These are the activations of a small network on made-up records, seen along a few directions, one row for each record.
Each row is followed by the record's values for the fields Vumid, Feted, Bek, Kog.
Other fields move the rows too, some of them a lot.
Strong random noise was added to every row along 21 fixed directions; ignore it. To show where, here is one row again and again, with new noise each time:
[ 277 -257   -4 -125 -395  110   18  112   66  259  111 -393    0   76
  -68  -18  381   78  -68  400  -13  339  101  144  -80 -374 -294  243
  -47 -284  -80  219  239    3  263  324]
[-178 -147 -173  598 -114 -336 -236 -163  145  298  416  -81 -310 -441
   44  -81  183  284  -65  -47 -244  449  172   62 -264  -50  139  301
  331  249  203   32 -270 -397  -64  474]
[  98   59 -372 -115   47 -367    5 -118  221 -329 -276 -373 -369   34
  269 -191 -101   16 -415  141  -86  -51  134  180 -539  -64 -533   34
  488 -182  757 -272  -32  228  -51 -527]
[-216  597  205 -511 -249 -283 -253 -141  -93    3   70 -194  112  396
  -77 -298 -279   84 -253 -359 -601 -147  216  442   90  211  -86 -248
  319  285  550  317  220  526 -318 -515]
[ -62 -358  432   34  696  244  291 -418   88  188  297  222  393 -285
  -69  204  308 -129  315 -234 -236  110   80 -306  348  134  324  205
   45 -274 -374 -151   -5 -252  235  196]
[-134  119 -251 -132  247 -327  114 -124  161 -189 -421 -256 -354 -128
  247 -183   -6  320 -280  -57  326 -492 -267  -68  154 -412 -335    9
   31  140 -144  -28  145  308  -87 -361]
[  26  184 -193  -86 -511 -276  141  143  -50 -109 -304 -212  365   -7
  -97  424 -247 -230  194 -243  124  -13  -12  161   91  403 -211  -42
   26  -79  -67  222  125  102 -277   55]
[  94  199  141  143 -115  120  631  -65  107  596  136 -605  702 -141
 -171  484  103   90  223 -139 -104   83  888  134  317   10 -300 -578
  283  180  226  174  494  158 -413  141]
[ 269  250 -357  162 -323 -156  305 -220  150 -353  442  232  550  365
  381   89  553   28  -24 -222 -227  142 -135 -225 -288 -426 -193  252
  168  383 -238 -466  213  156 -147  -70]
[ 281  332 -325  374  161   47  236 -241 -120 -501   83   11 -407   40
   -7  155 -467  163  317  282  327  425 -258 -380   37  300  106  205
  -84   47 -530  -37 -170  -22  -20   89]
[ 337 -310 -303  310 -129 -114  155  -59    0   75 -401 -219  310 -407
  140  -36   32  -30 -516 -126 -117 -262  684 -413   43  492  -20 -645
 -423 -542  320 -140 -455  186  222   90]
[ 178  111  102   25  178  174   59  -13 -366 -225   57 -271  -64  331
 -404  -61 -247  270  410  281    9  183 -256 -167  -24 -233 -133  -19
 -118 -298 -562  224  317  -21  -72   24]
[ 538 -445 -154 -205 -386 -100 -356 -129   -8  172   31  -97  266  447
 -362  227  156 -479 -229   40 -595  263 -247  345   67   80 -266  328
 -113 -465  141  281 -354  -55   65  215]
[ 403  363  321   24  362  -32   59 -211 -114 -635 -130  -23 -479  350
  216 -557 -243   75  273 -131  -57   92 -706 -139 -193  139 -109   95
   33  487 -178 -575  200 -229  157 -156]
[-216 -140  716 -227  132  109  397 -264  141 -193   96  593 -172  131
  148 -465 -103 -105  111 -107 -183  -58 -285  118  -16  153  -26  300
 -118  395    1 -618  190 -610  743   30]
[  19  126   69 -132 -150  334  691   -9  139   53  410   18  159 -138
 -173  -27 -147 -228   42  411  234  117  713   -7  -29  105  -50  306
  300 -185  689 -144  152  291  209 -172]
[-298 -101 -421  -44 -471 -259  680 -407 -110   41 -261  -81  363 -195
 -274  202 -311  234  152 -254   50 -336  299  394 -103  373 -471 -145
   -6 -422  223  250   38  -45    2  -15]
[   2  -35  707 -220  -60  241   22  403  101  -58 -120  112  565   93
  -85   44  156 -523 -191   28 -128  -21  190 -245  147  -76  -32   -4
 -203 -116 -234 -231  401  -23  370 -120]
[  30  396  165  344  124  154  -81 -433   90  147  258   31 -329  -98
 -824  -22 -464 -294  -68  345 -254  370 -229  188 -247 -465   19  651
   61  261   -3   58 -287 -221  148 -253]
[  -2  268 -301 -491 -314 -176  179  259  285 -167 -437  143 -332 -256
  405  418 -365 -325 -149  253  110  236   55  130 -305  272   87 -172
 -345 -270  -87 -255 -136   82  181 -258]
[-230  761  284 -189  654 -237  138  -18  354 -122  -99  411 -316 -182
 -134  204 -743 -169  -47 -192 -230  106 -623  244  325  221  -98 -200
 -252  469 -347 -239  373 -202 -740 -455]
[ 271 -108 -108 -503  237  209 -154  -89  199  177  183  -11  147  214
  400   54  543  115 -205  409 -247  111  -52 -276  -54 -504  153 -277
 -456 -346 -224  -40   58  458   48 -202]
[-169  155 -228   58 -148 -270 -329 -441  293   20  273 -273  187  455
   93  314  -86  308 -439  427 -288  266  170 -186  156 -350 -349 -125
   19  151  -62  514   63  406 -323 -203]

[  16  -67  257 -208 -278  -22  -68  -67 -187 -101  -18 -354  150   12
   56  -40  287   53  786 -373  269  250 -599  350 -123  479 -113  519
  394   21 -130  280  462 -237   12  432] : {Vumid: p1, Feted: u1, Bek: e1, Kog: z2}
[-485  296  -89   11 -126   12 -151  -76  223 -506 -329  640  209  601
  455  120  101   96 -719 -259 -104 -214 -120  385 -102  404 -461 -254
   93  706  -54 -208  124  -16  170 -668] : {Vumid: p1, Feted: u1, Bek: e2, Kog: z1}
[-325 -242 -557  254  -73    4  -93   67   59  246  -79  235 -263  149
   35  559   49  -25   45  437  547 -250  109  -34  -36 -622  212  181
  148  478  -83   83 -621  -26  132  -95] : {Vumid: p1, Feted: u2, Bek: e2, Kog: z1}
[  59 -112  208  156 -329 -155    0 -285  338  237  386 -372   17  208
   -6  202 -284  102  178  708  174  567  108 -217  340   34 -353    4
 -133  219   81  434  309 -157 -213  547] : {Vumid: p2, Feted: u2, Bek: e2, Kog: z1}
[-149  150 -172  299 -419  553 -334  -94 -131  152  547  365   28  524
  -56 -332  376  186 -127  393  312   29  100  343 -252   94  136  333
  204  723  781  250 -211  285  208 -154] : {Vumid: p3, Feted: u2, Bek: e2, Kog: z2}
[-158   -2   70   47 -218 -352 -838  421  188  -27  126   19 -257  122
  351 -240  -84  -93  269  250  374  -15 -758 -104 -288 -122  235  138
  -15  679  658  -38  -31  -43 -551  121] : {Vumid: p3, Feted: u1, Bek: e2, Kog: z1}
[   3  117  -25 -200 -139   81 -366   90  175  101 -139   88 -127  185
  168  145  509 -196  -65  -61   33  279 -315  742 -259  180 -164  349
  422  432  214   71   76  -82   62 -174] : {Vumid: p3, Feted: u2, Bek: e1, Kog: z1}
[ 445    2 -154 -256 -110  -32 -104  -55  145 -112  543 -105   57  311
 -183  123   31 -271   -1  221 -296  356 -337 -126  155 -368  -71  568
   77 -254 -114  110   -1  290 -328  119] : {Vumid: p4, Feted: u2, Bek: e1, Kog: z1}
[  45  159  236  107 -145  -15   80  401 -355 -372   94 -156 -224  176
   38  -68 -131   37  512  -15   25  317  150 -265 -393 -268  226  113
  359   82 -420 -327  236 -254  217  165] : {Vumid: p1, Feted: u2, Bek: e2, Kog: z1}
[ 261  134 -232 -225 -122 -141  185  219 -211 -261  425  162   70  269
  355 -450  329  297   -1 -389 -220  -99   31  -57   91  -27   82  -17
  217   34   94 -237  247  353 -340   48] : {Vumid: p4, Feted: u1, Bek: e2, Kog: z1}
[-358 -229  376 -154 -132 -350 -300   31  -13 -387  225  -41  220  219
   23 -336 -194   21  138   52 -138  -66 -227 -300 -162  -21 -183  253
  124 -257  227   78  389  -54 -105   31] : {Vumid: p4, Feted: u2, Bek: e1, Kog: z2}
[  59  -80 -343  176   81 -143  654  -91  217   44   73  347  243 -128
  155  311  -42 -126   30 -105   95 -349  102 -220   82 -265 -108 -257
 -149  235   24 -552 -127 -149 -223    7] : {Vumid: p2, Feted: u1, Bek: e1, Kog: z2}
[ 481 -115   95 -429  110  105  323 -544  196  151   77 -442 -300  201
  413 -195  164  201  342  203  161   70 -301  -35  250 -139  -82   81
  -83  189   85   -9  105  169  225  265] : {Vumid: p3, Feted: u2, Bek: e1, Kog: z1}
[  66   84  -91 -224  -11  -57  247  265   56  105 -196 -159 -516 -203
   38  -66 -261  -63  -77  146  427 -262  253   11  386   30   57  -38
   98  188  196  -11 -151  237   26  -22] : {Vumid: p4, Feted: u2, Bek: e1, Kog: z1}
[  35  -42  417 -335  245 -306  299  254  248  288 -154 -170 -427 -301
  405 -100 -103  -35  214 -356   64 -125 -118  143  543   21   76 -197
   43  403  -10 -236  340 -290 -178  385] : {Vumid: p3, Feted: u1, Bek: e1, Kog: z1}
[-347  305  509  -66  237  273  123 -442 -383 -470  506   68   92  275
 -206 -552 -380  564 -235  -49 -480  173  741 -423  483  558  174  -81
  193 -403 -257  419  236  382  422 -185] : {Vumid: p4, Feted: u1, Bek: e1, Kog: z2}
[ 273  199  201 -306   11   97  -15  447  165   11  227  -35 -151 -132
  -42 -182 -251 -290   89  286   40  199 -209  -64    0  -43  113   72
 -201 -122  312 -176  245   94 -287   48] : {Vumid: p3, Feted: u1, Bek: e2, Kog: z2}
[-199   88  249  338  463  -17  545 -339  146  147 -121 -469 -139 -535
 -404   61 -166  141  324  -19   15   47  195  174 -333 -415 -442   76
  507   -4   16 -231  367 -470  -34  -94] : {Vumid: p2, Feted: u2, Bek: e1, Kog: z2}
[ -11 -139 -116 -537 -357  -43 -101  -85   -8   64  153  301  323  272
  249  293  135 -381  258  -72  -37 -192 -155 -120  150  -44  551  176
 -144   28   -5   54 -432  317  123   33] : {Vumid: p2, Feted: u1, Bek: e1, Kog: z1}
[  42 -247 -259 -255 -333 -383  264 -200 -300 -113 -148 -104   38   -7
  209 -347  201  457   65 -620 -326 -284   40  122    7   68  -90 -110
  -77 -375 -217   43   35  -39  193  306] : {Vumid: p1, Feted: u2, Bek: e1, Kog: z2}
[ -31 -227 -182  172   41  311  109 -449 -144  373  121 -253  153  326
   69  162  146  439  466  221  295 -114  141   43  140   -1   55 -330
   33  342  201  355 -163   96   -7  149] : {Vumid: p4, Feted: u1, Bek: e2, Kog: z1}
[-330 -173    7  -49 -266  -39  -79 -511  160    6  332  306  310  -57
  120  273  134  -74   -9   95 -246  233  187 -387  -15 -193  450  375
 -198 -197 -450  143 -394   28  558  117] : {Vumid: p2, Feted: u2, Bek: e1, Kog: z1}
[ 113 -336  261  545  608  -39 -376 -259  447  113 -298 -474 -519  123
  -50  377 -425  -34 -258  714  -31  523 -124 -104   13 -215 -561 -121
   44  190  -28   54 -109 -599  -27   48] : {Vumid: p4, Feted: u1, Bek: e1, Kog: z1}
[-315 -558 -182   33 -801 -471    2 -188  141 -171  -32  -37  179  375
  -17  -68 -558 -179  -19  518  442 -491   71 -359  -68 -121 -360  203
 -104   71  794  121 -345   17  238  143] : {Vumid: p1, Feted: u2, Bek: e2, Kog: z1}
[ 341 -242   85  450  -67  588 -184 -233 -143  277  130 -109  634  394
  -24  336  330 -291  333  259  122  -26  273 -501 -148 -231  441 -235
 -142  430  148  -63 -547  108  421   93] : {Vumid: p1, Feted: u1, Bek: e1, Kog: z1}
[ 128  -45   81  254 -180   53   75   73  208   74  115  -91  323 -117
 -139   25 -111   46 -397  394 -122  267  310 -272   75  173 -387 -376
 -453 -330   40   48  282  -50 -174  204] : {Vumid: p2, Feted: u2, Bek: e2, Kog: z2}
[-323  377  284  140 -162   69 -170  509 -164 -326   20  101 -150    0
  135 -635  -18  335 -266  -16  299 -277  -31 -383   -4 -253  157  -82
 -145  465 -235 -171  334  207  119  -99] : {Vumid: p1, Feted: u1, Bek: e2, Kog: z1}
[ 741  486   17   52 -441  218 -168  -56 -195   68   17 -522   62  176
 -361 -190 -173 -265  -62  119 -156  291   65  -26  -45  -68  114   -7
 -212   48  140  225 -107  435    4   -9] : {Vumid: p3, Feted: u1, Bek: e2, Kog: z1}
[  85 -371  -46  358  206 -289  100 -220 -203 -253 -121   79  -99  256
  123 -333 -168  232   -4 -447  -65 -413 -139 -164  409  453 -190 -187
   76  265  166 -143 -245 -316  -24  272] : {Vumid: p1, Feted: u1, Bek: e1, Kog: z2}
[-559 -101 -456  258 -355   15  226 -199   95  262  105  326  365 -278
 -218  227  193  246   99  126  315 -184 -109  279 -386 -301 -201  174
 -164  -31   12  227   44 -168 -152  -34] : {Vumid: p4, Feted: u1, Bek: e2, Kog: z2}
[ 321   40  146  349 -256  213  333 -231 -112   45  310   30   28 -132
  -82 -561   94  213  154   63  165   39   87 -213   49  328   61   69
 -195  293  283 -165   17 -114  230  443] : {Vumid: p3, Feted: u2, Bek: e1, Kog: z2}
[ 188  249  138    5  -66   61 -165  145  -73 -203  -57 -211   -2  -87
  142 -409  132  174 -214   94 -316  246   82 -197 -590 -176  -22 -360
 -271 -294  -99 -254  250   49  133 -131] : {Vumid: p3, Feted: u1, Bek: e1, Kog: z1}
[-152  -31  -73 -134  183  -70  360  227   82  408  191  131  -22 -143
 -175  196 -100   50  179 -104 -146  131  186  697   70  193 -265 -233
  211 -179  406   61  380 -248 -623   86] : {Vumid: p3, Feted: u3, Bek: e2, Kog: z1}
[ 361 -170   19  337 -242  283  575   83 -369   94 -285  132  253 -445
 -448 -107   57 -299  299 -276  -11 -364  263 -298 -381 -294  340 -124
 -432 -235 -365 -628 -422 -396  689  196] : {Vumid: p4, Feted: u2, Bek: e1, Kog: z2}
[ 418   75  322   38    0   69  150 -269   12  -15 -286 -386 -204  170
 -354 -137 -504 -242  248  180  181   40 -361  210  100  100 -385  145
 -122  200  259   56  108 -200   82   54] : {Vumid: p3, Feted: u2, Bek: e1, Kog: z1}
[-274   64 -302  200 -423 -264  277  -39 -246 -639  198   94  484  111
  260  200 -137  -40  537 -434  297 -138  254 -371 -155  539  163  319
  665   68  214  -90  -68  183 -118   91] : {Vumid: p4, Feted: u2, Bek: e1, Kog: z2}
[ 458  -37 -197  140 -277 -396 -117 -113  160 -456 -261 -246  -77  236
  205 -102    1 -249 -739  -89  -97   12  172 -282  293  267 -440  206
  223   43  100  -92 -239  262  199  -26] : {Vumid: p1, Feted: u2, Bek: e1, Kog: z1}
[-235 -657 -103   19   30 -287 -110 -515  -85  138  180  -53  191   72
  228  185   96  199  427 -164 -240    7   46 -104  -61   80  244  -14
  118 -329  124  245 -336 -213  119  371] : {Vumid: p3, Feted: u1, Bek: e1, Kog: z1}

Here are new rows. What are their fields?
[ 243 -283 -124 -130  432  239  202 -390    7  105 -118 -226  315  296
  217  508  294   52  332  -26   32   -3   13  -85  254   61  -42 -273
   48 -114 -289   38  -46   94    5   10] : {Vumid: p1, Feted: u2, Bek: e2, Kog: z1}
[ 113 -204 -223  129  285  103 -270  563 -241 -481  -47   51 -490  123
  -55 -211  -66  124 -391  148  181  171    9  -58  219  334 -114  260
  200 -575 -103  178  -26  152  -22  -14] : {Vumid: p1, Feted: u1, Bek: e1, Kog: z1}
[-720 -140  590 -442  112  209  -96 -305  174 -335  251  427  427  622
  108  224 -342 -284  514  348  337 -202 -276 -188   73  356  -21  274
  291  409  436   55  165   -7  125 -343] : {Vumid: p4, Feted: u1, Bek: e1, Kog: z2}
[-513   83  200 -300  138 -166 -480  -84   20 -182 -163 -439 -453  145
  364 -195 -190  651  -19  227  -47  299  -82  163 -181  216 -198 -236
  212 -127  -39  465  460   17  -35 -119] : {Vumid: p1, Feted: u1, Bek: e2, Kog: z2}
[-175   90  166   -4 -414  331  -62  405 -362  387  274  249  464  -23
 -230  -51  187  126   94 -146 -186   20  393  144   64  206  463 -338
 -316  -89  -73  313   54   52    7  251] : {Vumid: p3, Feted: u1, Bek: e1, Kog: z1}
[ 595  -31 -213 -517  -38  -31  495  -38  -64 -134  239   75 -127  268
  380  -54    0 -238  225 -166 -215   44  194  -43  170  146  262  -11
   42 -210  226 -399 -178  288  105   66] : {Vumid: p1, Feted: u2, Bek: e1, Kog: z1}
[ 182  345  123 -351 -586  256  391 -397 -223  132  229  -90  -17  -92
  -39 -365  -18  344  282   21  -71  392  184  277  -38  487  171  -16
 -336 -203  -96  307  242  122  397  309] : {Vumid: p3, Feted: u1, Bek: e2, Kog: z1}
[-703 -126    4  199  406  333  -83 -380 -155  -87  -58  186  127  351
 -131  239   16  637  -56  260   57   43  134  179  -93  126 -350 -240
  171 -130 -423  462  201 -150  188 -334] : {Vumid: p4, Feted: u1, Bek: e2, Kog: z1}
[  49  -32  109  -16 -255  324   57  -79 -135 -215 -390  319  -94  469
    7 -202  -57  140 -260   85  143 -134 -271  335   69  267 -299  -99
 -442  162 -280   97   37 -203  646  -92] : {Vumid: p3, Feted: u1, Bek: e1, Kog: z1}
[ 135  117 -297   83 -278  147   76   80 -207   61   44  159  395   30
 -293  143  186 -218  -56 -198 -274  -63  182  162 -352 -214  108   -7
   -5 -215  -14 -118 -210   95   18 -195] : {Vumid: p4, Feted: u1, Bek: e2, Kog: z2}
[ 329  297 -245   33 -151  115 -141   86 -349  151   24  -37 -131  235
 -124  -34 -253    4  166  -15   -9 -182   20  -63  120  -16  479 -394
 -258  307  121  123 -430  348 -187  -26] : {Vumid: p3, Feted: u1, Bek: e1, Kog: z2}
[-122  143  -31 -191 -859  -41  -69  -17  100  -86  -72 -207  141  192
  177    1  -54  136 -167  330  282  267  156  140   41  399 -370   21
 -137   38   37  496  269  225  215  169] : {Vumid: p4, Feted: u1, Bek: e1, Kog: z1}
[-478    0 -497 -299  -31 -228  -77   57  145  122 -385  272 -697   81
  380  500 -217  480 -126  176  -17  145 -286  606 -138 -185 -113 -425
 -359   75 -623  157  -88 -346   -7  -77] : {Vumid: p3, Feted: u1, Bek: e2, Kog: z2}
[-347  138 -150 -435 -268   85  398  -23   86   -7 -222  241  -82 -291
   88  120  -73 -150  -14  -20  412 -195  261  380  -16  294   99  333
  141 -141  296   91  -44  250  352 -295] : {Vumid: p3, Feted: u2, Bek: e1, Kog: z2}
[ 223  255 -558   90  -17  249  387 -361 -336  -92  113  188  -41  152
  -17  287  295  280  544 -258  103  214 -165  317  -96  154  206  175
  174   47 -617   66 -183   13   37   55] : {Vumid: p2, Feted: u2, Bek: e2, Kog: z1}
[ 132 -376 -281  208  270  530  -17   72 -266  387   12  -56  -72  193
 -511  158   38  250  252  521  527   12  -57  458  348  676 -320 -190
  -74 -270  388  652  -25  -26 -403  187] : {Vumid: p2, Feted: u2, Bek: e1, Kog: z2}
[-270   72 -398 -562  -73 -113  246   78  181   66  253  593 -290  -21
  150   58    3  158 -166    0 -158  -54 -268  419   48 -266   32  137
 -229 -166 -216  -26   20   82 -190 -126] : {Vumid: p4, Feted: u1, Bek: e1, Kog: z1}
[ 444 -447  -56  134  504   -9  262  -75   53 -131  583  241  100  242
 -153 -193  239 -212 -188   18 -386   26   99 -248  137 -377 -171  400
  291 -414  267 -380  -49  -62 -134   71] : {Vumid: p3, Feted: u2, Bek: e1, Kog: z1}
[ -63  146  153   16  -19  107   28  -84 -205 -252   57 -565  196  205
   31   56  -88  128  288  141   81   77  451 -405 -205  -17  -19 -135
  487  -81   96   85  171  302   96 -153] : {Vumid: p1, Feted: u1, Bek: e1, Kog: z2}
